A small network was trained on made-up records. Each row is its average activation on records with the value named, seen along a few directions.
Related values have similar rows: they may be neighbours, one step apart, or belong to one group.
(in the rows, 500 means zero)
Random noise pushes rows far along 4 fixed directions. That doesn't count. These rows show it; they differ only by the noise:
643  594  542  504  392  626  406  528  389  576  413  506  522  459  511  485  420  483  534  585
414  523  456  453  579  435  440  512  520  365  663  597  429  491  643  480  384  525  474  334
565  550  496  482  487  542  380  511  421  473  541  502  540  444  597  527  412  550  528  491
602  596  537  472  389  590  411  548  422  539  457  543  474  470  534  438  396  459  538  543
719  482  469  494  474  476  386  455  615  586  466  482  587  482  570  379  562  558  587  655
548  604  532  385  351  518  391  602  482  469  548  605  391  475  597  324  341  414  581  488


Field Voget:
d11: 452  580  524  538  487  558  663  512  511  543  368  596  340  518  399  423  406  400  364  501
d6: 476  524  436  453  501  488  507  543  599  503  534  570  443  471  492  359  510  431  515  468
d2: 487  480  454  432  544  465  515  443  508  465  581  465  636  381  533  600  456  580  562  515
d10: 277  576  560  536  510  690  481  596  226  369  596  411  483  461  510  756  415  517  517  358
d3: 567  412  447  327  403  271  302  465  540  493  516  401  645  435  599  429  601  523  652  632
d7: 505  404  542  455  549  366  446  514  641  420  629  412  485  580  562  429  614  538  642  533
d8: 480  381  536  556  490  409  558  434  506  531  382  442  610  497  446  578  650  589  469  591
d5: 415  503  475  507  609  522  500  439  533  409  650  561  458  549  506  501  511  532  432  340
d4: 340  449  542  605  454  474  753  504  568  499  453  560  302  630  333  487  566  342  411  378
d12: 323  370  354  594  852  316  476  413  671  321  779  451  536  504  601  614  669  654  430  377
d9: 562  450  449  308  486  425  514  562  569  499  499  463  602  456  561  397  390  554  589  575
d1: 408  357  476  467  541  291  528  546  606  421  654  481  494  567  594  503  556  534  482  352
The values of Voget form a line.
Going along Voget from d9 by way of its neighbour d2, in what order are d10, d7, d5, d4 met? -> d5, d10, d7, d4
Name the neighbours of d8, in listed order. -> d3, d1

Field Ger:
j7: 570  649  524  660  375  827  694  534  423  703  151  562  374  537  252  440  410  324  384  556
j3: 721  389  619  410  313  428  376  535  492  535  450  290  649  462  603  372  508  648  694  732
j6: 397  457  438  486  638  399  580  375  494  547  416  590  597  473  493  632  528  553  300  479
j12: 855  553  498  385  273  559  358  541  535  644  428  535  628  379  509  300  434  491  675  738
j10: 473  474  549  415  465  437  487  552  516  408  674  433  569  450  669  559  505  555  592  444
j8: 729  471  411  414  503  421  256  598  600  507  647  371  656  388  656  406  568  609  697  731
j4: 245  575  520  537  530  527  531  518  517  383  617  578  243  534  496  400  481  409  437  386
j2: 528  473  558  499  463  385  465  463  581  440  489  519  455  593  538  472  570  465  615  451
j9: 624  438  502  493  412  467  334  514  615  498  573  461  527  496  559  354  700  506  614  562
j11: 505  497  410  418  528  418  452  373  554  520  499  476  519  470  572  461  470  507  433  466
j1: 527  635  548  445  490  666  395  610  359  479  539  540  540  469  494  536  405  494  634  550
j5: 543  251  397  385  511  159  485  525  758  476  632  400  580  540  541  340  612  566  685  615
The values of Ger form a line.
Going along Ger from j5 by way of its neighbour j3, in what order are j6, j4, j2, j9 met? -> j2, j9, j4, j6
Name the neighbours of j7, in listed order. -> j12, j8
